These are the activations of a small neural network, seen along a few directions. Each row is one input.
Each table varies a few parts of the input and shows all the possible inputs, shuffled.
A made-up example of a description, with smaller parts first: one of 2 separate values, together with either a single point or one of 9 places along a line or (one of 4 places along a line, together with one of 8 places around a ring).
Shared parts are said once, and a part with two or three values counts as separate values.

Other details of the inputs shift rows strongly along three fixed directions, in all tables alike. That doesn't count.

Table:
x1: [ 46 -21 -29  59 -19  -3  17 -17 -23  -3  40]
x2: [-81 -43 -28  43 -46  84 -42 -81  -7 -42  38]
x3: [ -4   1  37 -21  24 -49   2  -2  21 -39 -25]
x4: [ 88   2 -11  18  10   9  20  34 -32 -31  29]
x5: [  8 -34 -28  69 -30  12   2 -42 -14 -12  42]
x6: [  7 -16 -23  32 -19  49  -3 -12 -23 -31  31]
x7: [ 26   3  37 -34  26 -62   5  11  12 -38 -11]
x8: [-48   2 -19  36 -16  -3  -9 -42  13  64 -16]
x9: [ 59 -15 -16   9 -11  15  16  31 -27 -21  40]
x10: [-50   3 -14  -2 -18  34 -18  -6  11  46  -1]
x11: [-30  30  -8  -6   3  25 -14  11   6  67 -33]
x12: [33  8 -6  4  2 14 -6 14 -9  9 17]
x13: [ 41  -9 -21  17 -12  33  -2   0 -29 -25  36]
x14: [-22  24  -9 -24  -1  15  -7  18   2  72 -23]
x15: [ -6   9  -7  33  -3 -24  -1 -13  14  63  -7]
x16: [-36  25  -9 -12  -1  25  -4  15   7  71 -35]
x17: [  28  -10   29    7   25 -102   24  -21   18  -36   -7]
x18: [ 55 -10 -10  20  -6  21  18  30 -23 -23  36]
x19: [ 63  -2 -16   9  -4  19   7  15 -30 -21  30]
x20: [-74 -15  25 -30   1 -24 -14 -45  26 -33 -19]
x21: [ 67   0 -14  20   3  20  12  23 -28 -24  24]
x22: [-29  -2  32 -41  18 -50   1 -11  22 -25 -20]
x23: [-46  24 -10  -7  -1  29  -8  11   8  71 -29]
x24: [-41   3  26 -18  17 -25  -9 -29  25 -27 -36]
x25: [-56 -51 -36  52 -51  90 -13 -60 -22 -59  48]
x26: [-72   3 -15  21 -16  58 -33 -33  11  37 -16]
x27: [ 63  39   5 -23  26 -25  25  84  -2  67 -27]
x28: [-35 -10  26  -1  10 -17 -13 -35  25 -49 -12]
x29: [ 59  -7 -12  14  -8  19   4  19 -25 -22  43]
x30: [ -8 -30  25 -26   3 -44  12 -24  10 -87   6]
x31: [ 31  43  -2 -29  17  -9  -1  48  -4  77 -26]
x32: [  8  17  -4 -13   0  11  -3  28  -1  51   1]
x33: [ 27   7 -17   0  -8  24  -2  13 -21  15  13]
x34: [ 63 -12 -12   7  -8  15  14  30 -30 -18  41]
x35: [-32  -6  29 -40  13 -49   2 -11  24 -29 -22]
x36: [  4  21  -3   3   4  16  -7  21   3  40 -11]
x37: [-17   0  30 -33  18 -46  -5 -16  18 -35 -16]
x38: [-36  20 -14 -18  -6  19 -10  14   6  68 -17]
x39: [ 63 -10 -11  18  -4  18  22  35 -28 -22  32]
x40: [-90   7 -19   2 -21  50 -18 -21  16  57 -31]
x41: [-14   6  29 -31  23 -44  -8 -16  19 -26 -21]
x42: [ 25  40  -4 -23  17  -8  16  62   2  78 -36]
x43: [ 23  15  39 -37  35 -66  16  16  16 -30 -36]
x44: [-50 -35  23  -7  -1 -26   5 -43  20 -91  -1]
x45: [-14 -14  33 -18  14 -46  11  -5  26 -55 -12]
Description of these inputs: one of 5 places along a line, together with either a single point or (one of 2 separate values, together with one of 4 places along a line).
Changing only the place on the line of 5 turns x19 into x12. The same change can be made to x43. Which row results?
> x36
Changing only the place on the line of 5 turns x30 into x10. The same change can be made to x40. Which row results?
> x45
Change only the choice among 2 separate values in x27. List by row number the other rows that result.
> x9
List by row number the other rows that have the place on the line of 5 in common with x4.
> x6, x17, x22, x23, x37, x38, x41, x44

Table:
x46: [-40  -1  -1  -7  -3  -1  -1  -5  14  26 -22]
x47: [  3   8  10 -10   8 -14  -9  -8   5   5 -14]
x48: [-40  -8 -39  37 -37  77 -25 -18 -17  41  31]
x49: [  0  -7 -44  25 -33  56  -1   0 -24  30  24]
x50: [  2  12   4  -6   7 -16  -1  -3   5   1 -20]
x51: [ -1   6   5   0  14 -12   8   5   4   4 -15]
x52: [  7   9  14   1   9 -13  -1   8  13   3 -15]
x53: [ -4   8   5 -12   5 -21   7   2   1   5 -12]
x54: [ 55  -3 -27  27 -11  32  20  35 -36  13  30]
x55: [  0  12   2  -7  11 -16   4  -3   3   2 -14]
x56: [ 33  10  15  -4  19 -25  15  22   6  -4  -4]
x57: [  32  -24   28  -35   12  -10   12   10  -10 -122   22]
x58: [  2   3   9 -10   3 -17   8  15  13  11  -6]
x59: [ 97   3 -21  13  -4  12  22  44 -45   5  44]
x60: [ -2   7  14  -6   7 -17   7  12  10   9  -8]
x61: [  7   9  11  -4  11 -17 -11   4  10   4  -9]
x62: [-29   6   4   2   4   1  -8  -8  13  20 -30]
x63: [-34   3   2 -12  -2  -6 -13  -3  18  29 -10]
x64: [ -44  -63   -3   19  -33   16  -10  -76   -3 -104   45]
x65: [ -2   8   9 -12  12 -15  -3  -9   5   6  -8]
x66: [-43   3   2   2   2   6 -20 -22  15  15  -7]
What do these inputs look like to the network?
> either a single point or (one of 4 places along a line, together with one of 5 places around a ring)
Change only the place on the line of 4 in x50. List by row number the other rows that result.
> x49, x53, x55
A walk changes only the place on the ring of 5. It starts at x51 and steps to x55. List the rest of the walk in order.
> x65, x66, x56
